These are the activations of a small network on made-up records, seen along a few directions, one row for each record.
Records have a field called REM. Each example row is followed by its value.
The word none means that the record has no REM.
The largest differences between rows may come from other fields.
Random noise pushes rows far along 22 fixed directions. That doesn't count. These rows show it; they differ only by the noise:
[   9  100 -259  -11 -244  -65  194 -122 -173 -375  148   88  117  580
 -111 -372 -588   14 -187 -459  -52   93  194 -103  569  194  255 -251
   32  222  596  -97  150  387  106  225  276 -235  -23  122 -448  350
 -208]
[  -4 -408 -531  300  251  -76   62   57  307  325 -193  226 -650  193
 -396 -190  251  512  212  -16 -310 -177  238  202 -267  122   -5 -201
 -144  269  167  399  -48 -562   45 -191  -56 -103 -181  -73 -219 -205
 -103]
[ 259 -490  -29 -168 -249 -108  641 -247  -15 -213 -420  467 -104  530
 -158  -55  -15  282  603  250  280 -346 -370 -198 -168  421  -20   13
  151 -153 -200  -18 -165  313  231    4  152 -200   59  241 -695  144
 -404]
[-563  296 -232 -133   18  -96    3 -453  260  -91 -115   31  194 -223
 -342    0  359  138  144  167  326 -266 -208    2  450  -28 -123 -215
  -44 -787  444 -163 -186  -69  142  150   19   17  287 -401  199  461
 -425]
[-226    7  118  186  196 -161 -244  126  -10  209  270  -31  -61 -233
   70  136 -168  -81 -269  173 -528 -366  252 -135 -375 -196   12    8
  183  -70   94  302 -218   21 -111  183 -191  252    3 -462 -155 -395
  285]
[-174 -141 -317  -44  221  251 -437  300  289 -275   38 -440  -17 -366
  194 -262  244  -11  -34 -177   55  -31  329  283  293 -200  -60  285
 -216  -22   60  170 -139 -161   17 -633   55  347   33 -189  275   27
  -85]
[ -75  192  116  465 -282  -85  -11 -408 -407  119   70 -324   25  321
  608  125 -101  139 -167   61  184 -718 -380 -501   11  -41 -111 -170
   97  -97 -100  381 -201  167 -205 -275 -532  166   76  153 -235 -253
  341]
[-182 -389  -14 -225  135  407 -566  114  460  -90  681  -54 -564  120
  360 -407  236 -210  365    0   44   77 -121  511 -434  -58 -139   99
 -275   96 -357  195 -102 -209 -293   59 -146  358   66  -40  161 -447
  334]
[-366   69  190 -105    2   19  -22  217 -435    4  416    2  707  180
  174   53 -297  155  298   91  186  235   89 -544   68  501  228 -573
  217  117 -174  125  114  744  -14  135 -501  428 -292 -260 -168 -377
   26]
[-211  188   52  471  -50  299 -147   48  226 -228  224  176 -551  533
  317 -274 -182  -42  -60 -557  106  105 -766  122   93  377  121 -154
   37 -146  -89   -6 -198 -175  -38  -22   54 -106  315  301   59 -100
  147]
[   2  279 -269  343  378  -21  232 -547  284  -28 -439   24 -174  474
    3 -228   36  262   -3 -196 -238 -216 -418 -124  130 -182  -30  605
  -45 -470  255 -168 -162  261 -405   72 -186 -410  172 -350 -220   18
   39]
[  66 -172  450  342  -40  150 -114  118 -225   51  -64  207   77  -41
  -44 -263  120 -244  531 -191 -155  161 -377   65 -271  218 -155   59
  -97 -189 -820  240  160  -52  -84   -7 -262  -31   73   30  -16 -422
  179]
[-167  220  386   54  342 -138  -76  123   73 -340  108    8 -165   34
  -78   79 -179 -208  354   54   99  -57  288  337 -427  509   15   35
   49 -478 -314  265  -66  173  219   98  200   70  216  -64   21 -128
 -238]
[  17 -345 -266  -58  446  186  222 -258  -76  -34 -371 -208   68 -434
  426  142  451  -79  315   43  157 -437 -137   48 -346 -449 -188  566
  180  -62  -73  391 -250  -92 -127 -207  -81  117  211 -156  -25   57
  112]
[-208  332  472  -95 -351  177 -264 -535  170 -144  309  276 -545  188
  368 -110  -26  -84  239 -500  186  600  -64  164  -43  135  -19   34
 -192 -409 -333 -203  -65 -358 -526 -136  -83 -129  -96  260  359  -17
  191]
[  36  159  269 -144  -84   67   40 -144   29  159  -85   84   79 -232
  141  320  -77  160   96  234  -25  148 -208 -386 -293  282  -17   97
  148 -134  -26    8 -286 -222  -37 -205 -104  125  -41  277  -73  -94
  319]
[  22 -431 -405  196  138  173 -232  119 -180 -216 -128  -99  294  278
  309  121  246  -77 -205  105   51 -181 -178   94 -397  182 -171 -244
  118  257  127  300  -53  451  545  233    6 -124 -139  336 -436 -371
 -181]
[ -70 -371 -305 -536  152   78   73 -158  200  -43  485  142 -447  276
  154 -240   81   39  303  -22   94  182  301  375 -163  -44  190 -144
  145  221  202   55  -33    5 -148  189   20  192  -56 -188  -11  -22
   -8]
[   3  241  287   73 -294   17 -254  102 -337   65  421  -90   90   44
 -148 -311 -208 -193 -420  129 -396  -82   13 -148   23  278  224 -179
  291 -196  136  248 -164  286  490  -31 -145  198  193 -146 -485 -239
  175]
[-100  521  260 -342  -78   -1  -29 -277  -71  247  125 -104  148   12
 -258  263  183  282 -118  436  166  333   82 -308 -130  237  106 -170
  -66 -196   43  -91  123   71   56  145 -288  -95 -287  -67   40  -51
  -29]
[ 147  204  471  207   66 -295  108 -210 -390   -5 -213 -133  -93   63
 -334 -340 -280  252 -255 -165 -389 -192  589  -63  345 -110  376  186
 -142 -682  152   88 -110  -90  -95 -406 -163  -75  -35 -490 -168   48
  -58]
[ 430 -509  135 -223    3 -245  394   42 -192  325  136    8 -144  -13
  151  305 -345   60   82  475   95 -147 -118  -18 -309  -39  127 -245
  167  485  -44  -10  -36 -264 -158  104 -136  121  -24  333  -46 -101
  378]
[-320 -277  209  252 -488   -7 -101 -410  253  297 -288  858 -356 -218
 -384   14  -90 -151  447 -437 -302  389 -213  -26 -158 -264 -430  -44
 -209 -437 -577 -246   22 -547 -355  145 -125 -344 -144  -69 -118  293
 -111]
[ -21 -397   94 -285  179  221   93  -30  -43 -396   71   -7    9  -81
  328 -205   42 -192  -15 -380  193   33 -158  271  293 -552  192  202
 -155  -90  119 -253  -12 -179 -407  253  215  -58   76 -184  361  212
   28]

[ 107  652  204   33  353 -357   76 -429   80 -109   72 -187 -304  199
  207   52   29   41  199   62 -122  -39  379  230 -247  372   70  304
  189 -393   70  202  -68  113 -270 -105  -18  -56  154  -58  259 -352
  164]
zufev
[-409  480  236    1   41  -40 -106  -22  250 -216  165   62 -103 -304
   71  349  136   85  -39   51  254  -98  131 -131 -212  103  -34   88
 -309   90  130  -25  -38 -192 -357  285  297 -193 -136   76  352 -107
  -13]
nem
[-223  253  -49  348  -79  245 -183 -180  -63  178 -176  160  104  255
 -146  170  180   34  490 -162 -104 -215 -238 -356 -597  425 -491 -307
 -139  -33 -243  691  184 -317  280  309   -8   13  -31  453 -297  -97
   93]
piz
[-161 -451  600 -179 -323  264   24    8 -258 -188  -59  333  283 -445
  408  226 -134 -179 -108 -233  169  194 -137 -409  -79 -625   19  391
 -230   59 -457 -426  -96  117 -596  157  -59 -150 -374 -122  -44   54
   87]
keze
[ 249  525   44  252  -82 -270   66 -303   86   88 -422 -142   49  399
 -258  237 -215 -118   40  -66 -187 -261  -11  -79   -2  -24 -422   38
 -136 -319  -73   41  364 -159   54  245  183 -225  128  281   77  347
  -55]
forav
[-154  324  103 -133  -69 -141  301 -163   90   66 -218   -4    9 -180
  126  579  123  171  225  245  501   64   37 -324 -143   63 -116  185
  136  -14 -460 -114   27  261 -185 -279 -134  -27 -151  -48  166  164
 -287]
faz
[ -82 -785   49  -81  387  105  318  137 -277 -209 -357  410  217 -344
  242  498 -157 -256  161 -146  251  264  106  123 -592 -304    6  139
  134  227 -325 -111  -39  292  -27  406  122 -303 -261  -22 -248  142
 -309]
none
[-126 -243  242 -421 -250  343  -79   47 -376  -99  298  -87 -270 -390
    0 -194  453  -87 -397   68  184 -231  322   77 -113 -401  321   65
   44  -77   33  321 -223 -195  385 -174  115  145  -18 -315 -228  183
 -186]
latig
[-155  199 -315 -500   81   75   73   58  264  338   84   78  247 -433
  -24  450  286 -130    5  152 -123  344  -11 -203 -104 -276 -121  -12
  452  257  130 -123  142 -105   14  327   95  228  -47 -246  383  221
   73]
zufev
[  12  337   17  268  426  -86 -102  442  113  -62 -395 -197   75  277
  232  869 -362 -122 -448 -414 -188  198  238  -78 -256 -173 -164 -190
  127   38 -221   13  421 -191   57  360  330  -89 -307  159  587  169
 -190]
keze
[  15  -90  301   24  122  -84  221  345 -176  193   -7   59  161  -55
 -399   68 -387   30  100  173 -148 -194  -70 -247  -43    5  128 -153
   11  -52 -202   96  136  -63   56  244  -81  145   71 -286 -163  101
   27]
dudas
[  72  330  549  -63 -225 -308  327  123 -327  317  323  226 -109 -569
 -751 -357  227   66  221  228 -274   57  268   -9  189  324  399 -124
   66   38  -76  197  158 -387  -48  -29   -7   -8  169 -373  172 -265
  136]
piz
[-211  140 -159 -264  113  257  -13  162   97   98   26   55    6 -317
 -302  -50  262  -26   73  -50 -161  127  313 -110 -143 -105   29  249
  147   57  -11  241   55   12  237   -8  112  142  -24 -430 -162  200
 -167]
dudas
[  44  487 -138  -81 -123 -126  110   75  445  -15  190  -18 -443   35
    4   58 -377   18 -261 -201 -319   67  272 -171  175 -147   70  368
   63  424  213 -114   90 -176 -447  -44  308  -82  -27  -52  129  177
  189]
latig
[-318  316 -344  832  578 -449 -209 -339 -260  483   21 -476  144 -134
 -222  253 -604 -283 -173  150  156 -323  149  433  -39   67 -259 -571
   18 -307  364  284  -43   70  400   92 -499   74  492   73  -27  316
   50]
nusef
[-276 -132   16  212 -346  -93   87 -378  -36  -36   26  311  -72  279
  -39 -270   61  263  148 -112  152 -227 -262 -204  353  -84   -6 -189
 -239 -235   -1 -194  -66  156 -398   63 -293 -180  -95 -237 -171  -48
 -127]
none
[ 471 -330   24 -115 -111  -59 -167 -274 -641  105  253 -518  314  130
  101 -193 -612  -39 -412  341  159  103  503  127    7   22  151 -185
 -297  398  458   30  -38  298  243 -229 -362  -13 -219  582 -624   17
  317]
pekek
[-418 -331  -13  220    8 -174    9  184 -132 -113  257  -65  373 -622
  189  -93 -435 -202  494  -11  489 -401 -202  104  506  155  -44 -493
   21 -101  104   59 -333 -195  -47 -323  -73  617  525   80  286  251
  137]
nem
[  36  112 -185  338  410 -188  469 -160 -732  158 -441  122  330 -142
  -67  249  440   19 -411 -307 -145   99   69   97   43  -27  358 -383
  611  -46  505  202   99   18  449  354   85 -397   32 -188  163  -36
 -249]
faz
[ 134  238 -245 -280  -32  184  669 -645   -1  -40 -274  261 -217  189
   90 -157  507  265  481 -236  231  -24 -330 -205   16   60  101  392
  251   38  251  107  -70 -168 -201  -35  209 -248  158  112  -63  266
   34]
pekek
[ 212 -119  249  -52  -80  -11 -273 -191    6  199 -752   51  523  191
 -146  330  -46  478  237  177 -475 -151  290 -594 -303  134 -422  -58
 -315 -719  -32  110 -124 -390  143 -250  -96  280 -470  267 -228  -48
   81]
forav

Which value of REM does each new row have?
[ -89   70  137 -147  347  436 -107  582  373 -614 -214 -167 -124  602
  396  206  313  493 -495 -261  216  -64 -282 -224   97  -61  328  137
 -283 -166   14 -231  -26  -40 -129   91  403  -73 -379 -119  464 -171
 -327]
forav
[-281 -167 -177 -185 -138  186 -567 -392 -122  229   17  186   -2 -146
 -207  -21 -118  -23 -110 -491 -316  610  782  203  -66 -131 -153 -571
 -170 -326  487  156  -19 -716  345  -19   18  123 -373  207  -62  434
  -35]
zufev
[ 438 -286 -403  100  196 -173  266 -404 -108  -66 -500  236 -164 -190
  -54  -29  381 -312  -35 -197 -352   27  323  568 -348 -277 -159  480
  191  245  321  113   53  -43  145  221  430 -644   69  207 -224   20
 -124]
dudas
[ 117 -186 -240 -165  379  240    6   59  336 -197 -453  -75  -51  246
 -165 -361   58  372  179 -187 -321  -80  333  -70   86 -101   51  606
 -149 -437  160   44 -206   35   54 -444  126  196  -65 -384 -274  160
 -179]
keze
[ 144   29   86 -145 -214   59 -525  -82 -120 -241  499 -261  286  267
  527   53 -399 -408 -392  -76  -18  219  -74  214   20  106 -112 -433
  -62  168  407 -124   55   13   81  390  149  123   -4  703  185 -178
  428]
keze
[ 221  113   42  178 -458 -312   85  -61  216  185  346  243 -404  179
 -302 -661 -182 -311  552   78 -408 -252 -186  199  171  348 -143   98
  275  -79 -342  131  -26   93    3 -247  -38  261  598  -82 -236 -152
  239]
latig
[ 196 -544 -164   43  599  273   -2  336   34  112 -318  -40  232  -61
  -31 -396  533  444   41   66 -401 -108 -265  -42   54 -162  251  251
 -125  -74  203   46 -204 -208 -132 -136 -197  156 -103 -429   93 -555
  264]
dudas
[-241 -727 -333  262   52  272 -219 -118  229   55 -109  137  -27  116
  443   41 -407  -42  227 -177   59 -234 -360 -164 -252 -383 -414  114
 -226  115 -180  -11 -295   45 -321  -29 -312  157  -71  153 -457  115
  217]
zufev
[-266  316 -472 -368  467  266  238 -199  575  -46  -49  -41 -299  275
 -105   15  123  393   27  -11  181  -23 -312  -76  120   40  162  142
  119 -291  631 -113 -244 -220   39  139  223   99  251 -227  109  474
 -108]
faz
[ 405 -512  -57  -88   13 -113    3  419  211  -65 -385 -139  -49  517
   75  324  183  371 -364  367 -122 -663 -120 -115  -98 -268  -84 -200
 -185  -10   62 -118   18 -280  146  135  302  115 -259  149  153 -147
 -174]
nem
[ 371 -259  -40 -291  396  208  -10  418 -180  169    8 -497  206   -8
  152   63 -517 -137 -307  161   62  359  118  120   56 -102  273  115
  332    1  -61 -143 -105  271  466 -479 -239  493  132  -33 -117  316
  119]
dudas
